Each row below holds a small network's activations on one input, seen along a few directions.
In each table, some parts of the input vary, and every possible input appears once, in random order.
A made-up example of a description, with smaller parts first: one of 6 places along a line, together with either a single point or (one of 2 separate values, together with one of 5 places around a ring) or one of 11 places along a line.
Shared parts are said once, and a part with two or three values counts as separate values.

A family of inputs:
R1: [  9  13   2  14   2   4 -22  -8 -11   8 -13  -3  -8  10 -17 -26 -22]
R2: [ 13 -11  18  26 -33  14  26  21  -6   6 -22  12  -4   9 -13 -14  10]
R3: [  7   7  37 -13  -4 -12   8  14  10  -2   7  24  10  12   6  16  12]
R4: [ 10  16   1  14  -2   6 -21  -4  -4   2 -16  -8  -6  13 -14 -21 -28]
R5: [ 10  10   2   9   1   2 -19   4  -5   2 -18 -16  10   3 -20 -32 -19]
R6: [-15 -18 -32 -11  18   5   1 -20  -9   2   5  -5  -9 -19  13  21  -2]
R7: [ 11  17   3   8  -1   2 -17   0 -10  -5 -14 -12   7   0 -18 -34 -20]
R8: [ 18   6 -30  13  12  -7  -4 -24  -6  15   6 -21  -9  -6  -5 -11 -23]
R9: [  3  10  39 -14  -8  -6  10  15  14  -2   9  17  22   5   4  14  15]
R10: [10 14 37 -8 -6 -1  6  9 14  2 10 24  6 14  9 25 14]
R11: [ 10  14  28   9  -6   9   0  20  -6  21 -15  14  -3  -1  -2  -2 -12]
R12: [-18 -15 -37  -5  20   3   1 -16  -7   5   4  -2  -6 -21  15  20  -5]
R13: [  8 -10  23  13 -32   0  31  12  12  -4   4  27   6  20  -4   8  40]
R14: [ 5  8 37 -8 -3 -3  5  7 11 10 11 27  7 15  8 21 16]
R15: [ 10   8  38 -13  -3  -5   7  18  13   2   7  16  21   4   2  13  22]
R16: [-27   1   2 -28  -2  -1  -8   8  15 -21  18  -1  11   1  24  13  28]
R17: [ 10  11   2   7  -3  -3 -19   1  -9  -2 -18 -10  -2  11 -16 -28 -27]
R18: [  5  14  33   9  -6   7   2  18  -4  10 -16  12  -7   1 -10   3 -16]
R19: [ 12   0 -24   8  16 -13   0 -17  -6   4   4 -31   3 -13 -18 -18 -19]
R20: [-15 -39 -48   9 -11   8  25 -12  -5 -11   1  -4  -8 -13  -3  11  16]
R21: [-17 -14 -30 -14  18   1   7 -12 -11 -12   6 -11   4 -29   7  13  -1]
R22: [-18 -20 -31 -15  17  -5   5 -11 -10  -9   2  -9  -4 -19  10  19  -8]
R23: [-19 -14 -32  -6  18   2   1 -18  -6  -6   4  -6  -9 -19   9  27  -7]
R24: [-21  -2   1 -27   3   0 -11  11  15 -17  17  -2  10   0  22  12  35]
R25: [-24  -3   1 -27   2  -7 -10   7  12 -21  16   6  -2   8  26  15  26]
R26: [ 11   2 -24   5  12 -10   3 -20  -5   1   5 -30   4 -11 -12 -19 -25]
R27: [ 14  -1 -25   5  12 -16   0 -20  -8   1   3 -26  -7  -3 -11 -14 -28]
R28: [  4  10  34   2  -2   6   8  22  -4   6 -18   8   9  -7  -8 -13 -13]
R29: [ 15   4 -26  13  16  -7  -1 -27  -3   5   3 -21 -11  -3  -8 -10 -27]
R30: [-21   3   0 -22   0   3 -13   2  16 -17  18   7  -5   9  29  24  27]
R31: [-26  -2   1 -23  -2   2 -15   0  14  -8  20   6  -4  10  27  23  28]
R32: [  9  10  33   5  -5  10   1  15  -7  19 -15  13  -6   2  -6  -2 -11]
R33: [ 21 -21 -40  31 -15  -2  21 -23  -6  -2   3 -21 -11   1 -21 -23  -1]
R34: [ 6 12 32 -3 -5 -3  4 12 13 13 11 27 10 12 11 21 15]
R35: [-20 -22 -17  -5 -27   8  13   6  18 -21  12  10  -4  17  17   6  51]
R36: [ 13   1 -25  12  16  -9  -3 -30  -9  11   7 -20 -13  -5 -12 -12 -22]
R37: [  6   8  34   3  -3  -2   4  21  -9   6 -19  13  -4  -2 -11  -7 -15]
R38: [ 14 -12 -14  35 -26  10   3  -1  -6  -4 -20  -5  -4  19 -21 -39  -3]
R39: [-25   3  -4 -16   1   0 -15   4  13  -7  21  11  -3   5  28  21  29]
R40: [  9  18  -2  18  -4   3 -24  -2  -9  11 -13  -5  -4   8 -15 -22 -23]
R41: [-18 -21 -32 -11  25   0   6  -9  -6  -5   2 -12   7 -27   6  11   0]
R42: [ 10   7  34   2  -1   6   4  26  -4  11 -19   5   9  -8 -11 -11  -7]
Q: Changing only one part turns R31 into R36. The same change can be made to R39. Which row results?
A: R8
Q: Changing only one part turns R38 into R13. The same change can be made to R17. Which row results?
A: R3
Q: What do these inputs look like to the network?
A: one of 6 places around a ring, together with either a single point or one of 6 places along a line
Q: Start at R24 and move only the place on the ring of 6, one step at a time. The first step leads to R15. Which rows follow, in order?
A: R42, R5, R19, R41
Q: Which other rows does R23 become when the place on the ring of 6 takes its other values? List them by row number.
A: R4, R10, R18, R29, R30

A family of inputs:
R43: [-15 -17   2 -11 -18   1  16   8  16 -15  18  16   1  10  19  23  45]
R44: [-17  14  27 -30  11  -5 -14  12  12  -1  19  16   3   0  26  31  21]
R45: [ 19  22  38   4   2  -4  -8  11  -6  11 -14   8   4   6 -15 -11 -25]
R46: [ -2  22  51 -14  -1   1  -9  25   8   3  -2  23  12   7   7  10   7]
R47: [  0 -22 -51  14   2   2   9 -22  -9  -7  -3 -26 -12  -9  -8 -17 -10]
R48: [-18   3 -15 -27  29  -7 -17 -13  -3  -2  17  -6   0 -18  19  26  -1]
R49: [-19 -27 -41  -5   0   3  11 -16   2 -12  15  -5  -4  -9  14  19  24]
R50: [ 19  -9 -23  32 -14   5  10 -11  -8   5 -15 -16  -4   5 -25 -33 -17]
R51: [  0   8 -25  -6  31  -6 -16 -19 -12   2   0 -27  -6 -20  -1  -9 -36]
R52: [ 17  -7  11  26 -27   8  18   9   0   3 -17  10   0  16 -18 -17   0]
R53: [ 19  21   3  12  16  -3 -15  -8 -11  14 -13 -16   1  -5 -19 -25 -43]
R54: [ -3  -8  25   6 -32   7  15  23   9  -3  -3  23   4  17   0   3  34]
Q: Changing only one part turns R44 into R43. The same change can be made to R45. Which row results?
A: R52
Q: What do these inputs look like to the network?
A: one of 2 separate values, together with one of 6 places around a ring
Q: Which other rows does R49 become when the choice among 2 separate values takes its other values? List them by row number.
A: R48

A family of inputs:
R55: [ 20  12   2  11   2  -9 -14  -7 -12   8 -10 -16 -10   7 -20 -27 -30]
R56: [ 20   8  13  24  -3   5  -3   7 -17  20 -28  -5  -3  -2 -28 -29 -34]
R57: [ -2 -21 -47  -9  19 -10   0 -24 -18   0   3 -25 -14 -20   1   7 -16]
R58: [ 13  -4 -18  20  -3  -2  -5  -4  -9  22  -5 -25   7  -7 -23 -29  -6]
R59: [ -3   9  28  -5 -10  -4  12  13  20  -3  18   9   5   9  10   7  26]
R60: [ -3 -10 -40   3  16   6  -4 -19 -11 -12 -11 -15  10 -17  -5  -8 -22]
R61: [-10 -10   8  -8 -15   3  12   6  10 -14   8  21  -4  13  15  21  27]
R62: [  2  21  56  -1 -14   2   6  30  11   5  -2  19  -9  14   6  -1   7]
R63: [  9 -15 -30  15  -4   0   6 -17 -11  -5  -9 -14 -16   3 -11 -14 -17]
R64: [-24  -6  -6 -25  12  -4   4  -5  12  -8  29   6  -7  -8  30  37  28]
R65: [-22  -5  -1 -20   5   9   1   3  11 -21   6  21  22  -7  20  27  22]
R66: [  1  19  35  -6  -6   4 -14  15  13   8   3  24  19  14   6  10  15]
Q: What do these inputs look like to the network?
A: one of 2 separate values, together with one of 6 places along a line
Q: Changing only the place on the line of 6 turns R58 into R60. The same change can be made to R59. Which row results?
A: R65
Q: Which other rows does R63 become when the choice among 2 separate values takes its other values? List them by row number.
A: R61

A family of inputs:
R67: [  6  13  48   8 -20  10   2  30   3   9 -17  25   4  13  -8  -3   5]
R68: [-11  11   3 -24  19  -9 -18  -3   6  -9  17  -2   7  -4  16  10   7]
R69: [-13 -29  -9   9 -30  15  25  11   7 -10  -4  16  -3   9   6   7  37]
R70: [  0  21  53 -18   3  -3  -1  22  10   9   5  26   8   4  11  27   6]
R71: [ -9  18  17 -25  22  -9 -18   5   2  -1  10   2  10 -10  12  12  -3]
R72: [-15 -16 -46  -4  15   4  -2 -19 -10  -8   2 -18 -10 -19   8   6  -8]
R73: [ 22  16   8  15  14  -2  -7  -7 -14  21 -16 -11  -3  -7 -21 -17 -45]
R74: [ -1  15  -5  -6  22  -3 -23  -7 -11   5  -6 -12  -5 -10   0  -8 -30]
R75: [ -2  13  37 -18   0  -5  -3  15  12   4  11  23   8   8  15  25  16]
R76: [ 20   6  12  21 -15  -1   8   6  -5   5 -14  -4   4   8 -23 -28 -14]
R77: [ -8 -18   0   9 -31  10  16  12   9  -9  -1  14  -4  16   3   0  33]
R78: [  5 -30 -29  22 -21   7  29  -4  -3  -7  -9  -9  -3   0 -13 -15   8]
R79: [  0  -2  18  10 -27   8   2  16  10  -5  -4  17   0  24   0  -7  24]
R80: [ 17   3 -22  17   7  -4  -7 -20  -7   9  -3 -18  -7   3 -14 -21 -25]
R81: [ -6  24  33 -26  27  -7 -18  12  -1   5   3   6  11 -13   9  13 -12]
R82: [-11  -7 -37  -5  15   0 -13 -18  -8  -6   3 -20 -11 -11   6  -2 -10]
R83: [  4 -22 -48  19   4   2  16 -25  -9   3  -2 -21 -11 -13  -9  -5 -14]
R84: [ 10 -19 -20  22 -21   1  18  -5  -2  -6  -6 -10  -1   7 -18 -22   7]
R85: [-13  -8   5 -16  -8  -3  11   2  15  -9  22  16   2   6  20  30  36]
R86: [  3   6  32   8 -23   8   2  23   6   3 -11  21   3  17  -3  -5  14]
R87: [-19  -5 -15 -24  15  -6  -7  -7   4 -12  20  -6   4 -11  18  17  17]
R88: [ 23  11  28  20 -11   2   7  13  -8  11 -22   0   5   4 -26 -27 -23]
R89: [ -5   7  23 -16  -5  -4  -3   6  17  -5  18  18   6  14  17  24  27]
R90: [-25 -14 -24 -23  15  -1   4  -7   4 -14  17  -5   3 -19  22  25  19]
R91: [ -3   9 -20  -5  19  -4 -24 -15  -7  -3   1 -15  -6  -5   2 -10 -19]
R92: [-18 -20  -4 -16  -8   2  20   2  13 -10  18  17   3  -1  23  38  39]
R93: [ 19  10  -8  16  11  -4  -7 -13 -11  16  -9 -15  -4  -3 -17 -19 -35]
R94: [ 17  -4  -3  21 -18   0   6   0   0  -2 -11  -7   1  15 -19 -30  -3]
R95: [ 10 -11 -39  18   4  -4   6 -25  -8   4   1 -22 -11  -6 -12 -12 -16]
R96: [  2  21  10  -7  26   0 -24  -1 -14  11 -13  -8  -2 -13  -5  -6 -39]
Q: What do these inputs look like to the network?
A: one of 5 places along a line, together with one of 6 places around a ring
Q: Changing only the place on the ring of 6 turns R93 into R75. The same change can be made to R73. Which row results?
A: R70
Q: Which other rows does R71 become when the place on the line of 5 takes its other values? List them by row number.
A: R68, R81, R87, R90
Q: Which other rows does R89 become when the place on the ring of 6 takes its other values? List them by row number.
A: R68, R79, R80, R91, R94
